A small network was shown many inputs. Here are its activations along a few directions, one row for each input.
In each table, some parts of the input vary, and every possible input appears once, in random order.
Descriptions start from the smaller parts, as in this example, which fits no table here: values(2) and (point or ring(9) or (line(4) and ring(8))).
Shared parts are said once, and a part with two or three values counts as separate values.
(in the rows, 128 means zero)

Other details of the inputs shift rows strongly along two fixed directions, in all tables alike. That doesn't count.

Table:
row 1: [ 98 128  82 172 134 114 104 135 115 123 142  24]
row 2: [176 129 128  96 168 116  58 134 188 120 147 156]
row 3: [171 122 119 114 173 108  67 151 190 142 130 148]
row 4: [109  47  56 120  75 131 212 122 124 115 101 115]
row 5: [121  67  73 121  76 143 190  99 109  93  64 112]
row 6: [167 163 182 103 160 138  89 146 152 151 167 179]
row 7: [ 67 149 137 153 125 133 105 143  77 147 148  48]
row 8: [104 128 113 162 132 127  74 118 112  72 137  51]
row 9: [156 172 173  73 162 139  69 130 145 159 129 151]
row 10: [ 65 152 127 151 124 129 113 148  77 159 151  42]
row 11: [188 166 125 149 164 117  82 129 188 144 113 149]
row 12: [188 137 116 147 175 112  92 155 186 152 141 155]
row 13: [130  93  94 146  67 153 193  84 119  67  80 139]
row 14: [149 205 182  93 203  69 101  80 138 113 135 187]
row 15: [152 175 181  88 212  66 103 102 133 108 163 200]
row 16: [102 125 108 170 134 123  79 124 113  85 133  46]
row 17: [ 57 128 130 152 122 121 116 164  89 157 182  59]
row 18: [ 88  90 120 102  68 158 199 112  74 129  74 125]
row 19: [126  92  62 155  67 140 226  99 122 118  84 115]
row 20: [163  90 147  36 105 149 175 130 152 161  78 234]
row 21: [ 81  66 123 103  66 151 202 127  85 126 104 142]
row 22: [206  82  80  96 118 131 202 130 182 160  75 220]
row 23: [ 94 117 109 135  55 152 233 115  83 153  93 130]
row 24: [133 159 176  58 211  59  85 102 139 112 153 187]
row 25: [ 81 168 164 184 115 142 109 131  89 119 154  75]
row 26: [157 164 146 125 161 115 118 178 150 213 158 158]
row 27: [179 147 101 116 174 106  79 144 180 172 106 118]
row 28: [108 120  88 202 136 116 125 150 123 117 181  55]
row 29: [189  65  85  66 116 127 177 127 187 151  62 214]
row 30: [ 64 122 158 150 124 133  94 151  91 118 173  75]
row 31: [160 158 165 126 162 123 102 169 150 187 150 169]
row 32: [158 161 156 126 162 119 110 173 150 201 154 164]
row 33: [110  45  65 121  76 135 202 117 122 103  97 122]
row 34: [ 61 163 163 114 173  76  97  73  61  53 155  84]
row 35: [133  97  97 135  65 157 188  73 118  57  92 143]
row 36: [192 144 132 125 170 124  75 134 183 116 156 169]
row 37: [127  76  90 100  72 153 171  79 107  58  80 126]
row 38: [190 141 128 136 173 119  79 145 184 126 144 166]
row 39: [ 90  91 128  99  68 162 193 108  75 116  74 130]
row 40: [ 86 141 169 171 123 143 107 147  87 101 186  91]
row 41: [165 193 182 107 152 141  87 126 155 156 140 167]
row 42: [111 117 114 200 136 126 100 139 121  79 171  77]
row 43: [ 83 138 164 180 124 138 111 153  86 113 181  88]
row 44: [ 74 149 160 142 125 145  87 130  80 108 149  62]
row 45: [ 96 114 119 137  56 156 225 111  83 141  90 136]
row 46: [108 147  99 208 126 121 113 123 124 111 150  50]
row 47: [109 145 108 207 126 125 105 120 124  98 147  57]
row 48: [173 125 124 107 171 111  62 145 190 130 135 153]
row 49: [158  89 123  45 104 136 194 144 150 200  76 223]
row 50: [167  92 151  25 104 154 171 117 152 151  91 236]
row 51: [161 191 178 119 153 135  90 138 155 166 127 164]
row 52: [ 79 168 156 187 114 138 115 135  88 132 155  70]
Each input here is: values(4) and (point or (values(2) and line(6))).
The inputs of row 2 and row 36 match in every part but the values(4) part. If row 4 is changed in the same way as row 2 into row 36, which row does it become? -> row 28
The inputs of row 35 and row 37 match in every part but the values(4) part. If row 41 is changed in the same way as row 35 into row 37, which row does it become? -> row 9
Change only the line(6) part in row 49. List by row number the other rows that result. -> row 17, row 20, row 21, row 30, row 50
Change only the values(4) part in row 14. List by row number the other rows that result. -> row 15, row 24, row 34

Table:
row 53: [186 141 132  68 166 112 123 128 180 169 124 198]
row 54: [ 89 104  79 211  88 142 147 149 102 114 150  41]
row 55: [ 58 124 146 179  94 132 146 123  75  85 165  80]
row 56: [125 186 177 157 161 123  63 143 142 144 169 112]
row 57: [193 163 163  87 159 134 118 128 159 164 104 212]
row 58: [123  70 111  72  82 141 230 104  98 124  65 175]
row 59: [208 136 107 103 170  99 109 123 200 140  92 194]
row 60: [ 53 137 138 168  95 140 137 111  68 101 143  61]
row 61: [121  54 104  55  53 158 242  96  92 111  46 182]
row 62: [209 124  90 119 121 149 150 150 196 196  77 176]
row 63: [ 68 127 120 164 101 126 147 106  76  76 173  68]
row 64: [ 63 120 131 157  84 147 166 103  56  84 126  64]
row 65: [ 65 110 143 156 102 146 126 121  60  66 161  76]
row 66: [151 157 110 189 184 113  40 189 176 182 180  64]
row 67: [157 184 132 178 197 100  20 133 174 114 162  82]
row 68: [177 137 158  72 148 128 108 145 179 171 110 207]
row 69: [119  66 124  88  68 148 232 107 113 116  82 195]
row 70: [185 139 156  77 171 119 121 140 159 165 115 214]
row 71: [207 116  92 106 140 138 109 169 205 200  97 166]
row 72: [139 205 159 150 187 111  37 135 151 142 192  90]
row 73: [ 84  90  92 183 118 116 127 106 103  48 146  56]
row 74: [ 49 128 131 167 100 124 143 120  65 103 151  66]
row 75: [168 141 144  60 154 120 106 141 169 189  96 194]
row 76: [126  86 112  80  75 140 233 101  95 124  63 179]
row 77: [110  71 110  76  75 140 229 104 103 135  68 182]
row 78: [133 196 177 159 197 103  39 156 128 140 191 111]
row 79: [ 66 110 119 146  97 138 129 109  81  69 170  60]
row 80: [151 160 126 158 198  96   7 144 176 110 168  80]
The inputs of row 75 and row 60 match in every part but one. If row 79 is changed in the same way as row 75 into row 60, which row does it become? -> row 72
Describe the family of inputs behind these rows. -> line(4) and (values(2) or ring(5))
A walk changes only the ring(5) part. It starts at row 53 and steps to row 70. List the rest of the walk in order. -> row 69, row 77, row 58

Table:
row 81: [ 59  83 127 129  60 150 208  94  50  69 116 110]
row 82: [ 80 115 126 146 100 140 147 137  88 128 143  84]
row 83: [128 167 137 174 188 102  30 151 150 121 186  70]
row 84: [105 185 151 166 174 111  48 167 127 175 179  59]
row 85: [101 119 116 151 118 122 132  94 103  60 137  95]
row 86: [135 207 158 214 164 128  55 161 143 155 189  77]
row 87: [ 78 136 157 131 112 130 139  99  76  82 143 107]
row 88: [148  84 125  58  84 146 219 108 122 140  66 218]
row 89: [105 176 161 160 176 111  41 168 128 157 196  73]
row 90: [153  95 127  65  99 142 195 123 135 155  79 211]
row 91: [192 168 170  58 177 113 103 130 174 179 106 222]
row 92: [215 145 128  80 180 107  97 132 203 165 100 207]
row 93: [102 101  94 164 101 140 137 132 113 108 134  73]
row 94: [ 80  72  94 147  67 141 199  80  76  40 110 100]
row 95: [212 133 116  87 168 118 100 152 209 186 103 195]
row 96: [ 94  84  97 158  91 138 158 118 103  81 131  88]
row 97: [191 105  90  87 114 136 169 132 177 177  57 188]
Describe the family of inputs behind these rows. -> point or (values(2) and line(8))
A walk changes only the line(8) part. It starts at row 97 and steps to row 93. List the rest of the walk in order. -> row 95, row 96, row 83, row 92, row 94, row 85
Change only the values(2) part in row 90. List by row number the other rows that result. -> row 96

Table:
row 98: [ 81  80 137  72  93 131 182  86  74  70 107 148]
row 99: [141 209 178 135 202 104  25 154 152 171 174 108]
row 100: [177 129 125  77 134 135 140 154 167 208  87 186]
row 101: [ 56 148 145 177 119 131 102 131  72 103 174  39]
row 102: [118  84 104 132  78 147 190  94 108  72 101 141]
row 103: [ 54 138 135 196 114 134 110 148  73 114 186  32]
row 104: [161 196 154 151 215  90  16 140 171 132 172 109]
row 105: [ 72 132 115 194 126 123  87 120  93  70 172  24]
row 106: [177 128 124  83 136 131 145 155 168 209  90 189]
row 107: [165 179 138 166 201 106  13 172 186 161 181  94]
row 108: [178 139 139  81 138 129 147 142 163 191  99 203]
row 109: [ 43 129 162 146 138 111  96 112  59  56 194  63]
row 110: [ 56 152 151 180 124 125 107 124  71  96 176  48]
row 111: [116  69  77 135  77 141 194 111 115  98  93 118]
row 112: [ 98 101 135 120  70 155 203 103  84 103 106 148]
row 113: [ 77 132 117 200 128 121  96 123  97  70 181  38]
row 114: [162 179 130 156 205 100   9 167 184 164 171  82]
row 115: [ 57 133 130 196 113 136 110 155  77 123 184  31]
row 116: [201 111  96  97 143 125 137 146 194 174  92 186]
row 117: [118  90 104 119  86 139 184  84 103  68  90 137]
row 118: [164 184 138 162 207  97  18 162 183 155 181  97]
row 119: [201 110 102  99 138 133 132 148 195 173  92 188]
row 120: [214 126 120  79 147 126 133 127 198 160  85 221]
row 121: [179 138 144  82 133 137 143 145 164 189  99 205]
row 122: [199 134 133  87 149 124 129 114 178 133  94 212]
row 123: [144 213 187 141 205 101  33 151 148 161 183 123]
row 124: [142 196 160 149 199 104  28 179 160 197 177  97]
row 125: [ 95  92 114 120  71 148 205 115  88 122  98 131]
row 126: [118  69  80 138  75 144 197 112 115  96 101 122]
row 127: [180 128 133  87 130 141 144 159 169 205  97 197]
row 128: [ 92  97 120 120  73 146 204 107  84 113 101 133]
row 129: [ 97 106 134 107  79 147 197  93  80  98  95 144]
row 130: [118  74  91 137  72 150 192 108 113  87 101 130]
row 131: [ 75 116  96 206 124 123  93 143 104  94 173  15]
row 132: [196 126 111  87 149 116 132 123 186 154  87 195]
row 133: [139 213 184 140 206  98  29 149 146 161 178 114]
row 134: [ 83  78 144  82  88 137 187  91  74  66 117 158]
row 135: [ 98 102 130 119  76 147 207 101  83 105 106 146]
row 136: [193 145 146  66 145 126 148 136 173 193  91 226]
row 137: [176 152 164  78 141 132 140 124 153 162 101 216]
row 138: [100 103 132 124  75 154 192 114  91 115 111 141]
row 139: [160 193 147 154 212  91  16 146 176 141 173 103]
row 140: [197 121 106  84 145 122 128 129 188 161  83 187]
row 141: [ 95  92 114 114  69 152 200 114  87 122  95 128]
row 142: [ 97  85 116 128  62 161 205 125  90 125 105 133]
row 143: [ 79 140 130 194 133 118  96 110  89  54 179  50]
row 144: [ 95  87 108 117  67 155 201 121  89 129  94 123]
row 145: [116  85  97 121  83 141 186  89 107  76  90 131]
row 146: [197 121 105  90 147 118 133 130 189 162  86 191]
row 147: [198 131 121  89 151 118 135 117 182 144  94 205]
row 148: [ 75 116  97 200 122 128  87 142 103  93 170  11]
row 149: [ 40 129 160 143 140 108  93 111  60  58 187  58]
Describe the family of inputs behind these rows. -> line(4) and (point or (values(2) and line(6)))
The inputs of row 103 and row 144 match in every part but the line(4) part. If row 118 is changed in the same way as row 103 into row 144, which row does it become? -> row 140
The inputs of row 139 and row 147 match in every part but the line(4) part. If row 110 is changed in the same way as row 139 into row 147, which row does it become? -> row 135
Change only the values(2) part in row 130. List by row number the other rows that result. -> row 121
Change only the values(2) part in row 125. List by row number the other rows that result. -> row 146

Table:
row 150: [154 135 109  98 138 129 113 141 152 175 107 124]
row 151: [108 124 119 181  91 146 174 114 102  95 148 105]
row 152: [175 147 129 108 166 114  85 118 164 124  98 150]
row 153: [172 151 138 140 125 147 123 136 162 144 137 165]
row 154: [130  70  77  89  74 138 225 116 117 145  69 163]
row 155: [133 173 180  89 163 108 115 132 122 168 125 177]
row 156: [103 117 126 177 120 140  93 162 126 129 157  76]
row 157: [140 147 144 114 170 113  57 139 162 128 174 125]
row 158: [147 151 124 149 162 108  89 159 161 176 125 119]
row 159: [102 125 118 115 121 125 122  98 114  94 130  91]
row 160: [ 82 129 119 188 137 107 102 113  91  61 152  58]
row 161: [142 150 129 105 168  95  95 119 154 134 140 137]
row 162: [162 126 115 108 157 118 112 161 163 181 137 145]
row 163: [ 42  98 116 218 111 123 118 112  56  19 183  17]
row 164: [155  73 104  61 102 129 207  97 143 113  87 203]
row 165: [167 115 130 115 146 126 101 130 160 109 119 167]
row 166: [126  98  95 137  50 153 249  85 101 102  76 165]
row 167: [114 174 132 185 120 142 107 116 114 113 150  70]
row 168: [138 155 127 149 153 126  73 152 153 166 123  90]
row 169: [135 152 188  84 145 133 109 143 126 158 139 184]
row 170: [115  47  86 126  57 156 236 121 109 119  73 150]
row 171: [ 55 152 172 134 113 137 124 112  55 105 145  78]
row 172: [120 152 182 100 152 121 125 136 111 149 145 165]
row 173: [154 111 114 104 130 136 115 159 156 166 133 145]
The inputs of row 166 and row 153 match in every part but one. If row 160 is changed in the same way as row 166 into row 153, which row does it become? -> row 165
Describe the family of inputs behind these rows. -> line(4) and (point or ring(5))
Change only the ring(5) part in row 152. List by row number the other rows that result. -> row 150, row 159, row 167, row 168
List by row number the other rows that have the line(4) part in common with row 162. -> row 151, row 163, row 164, row 170, row 172
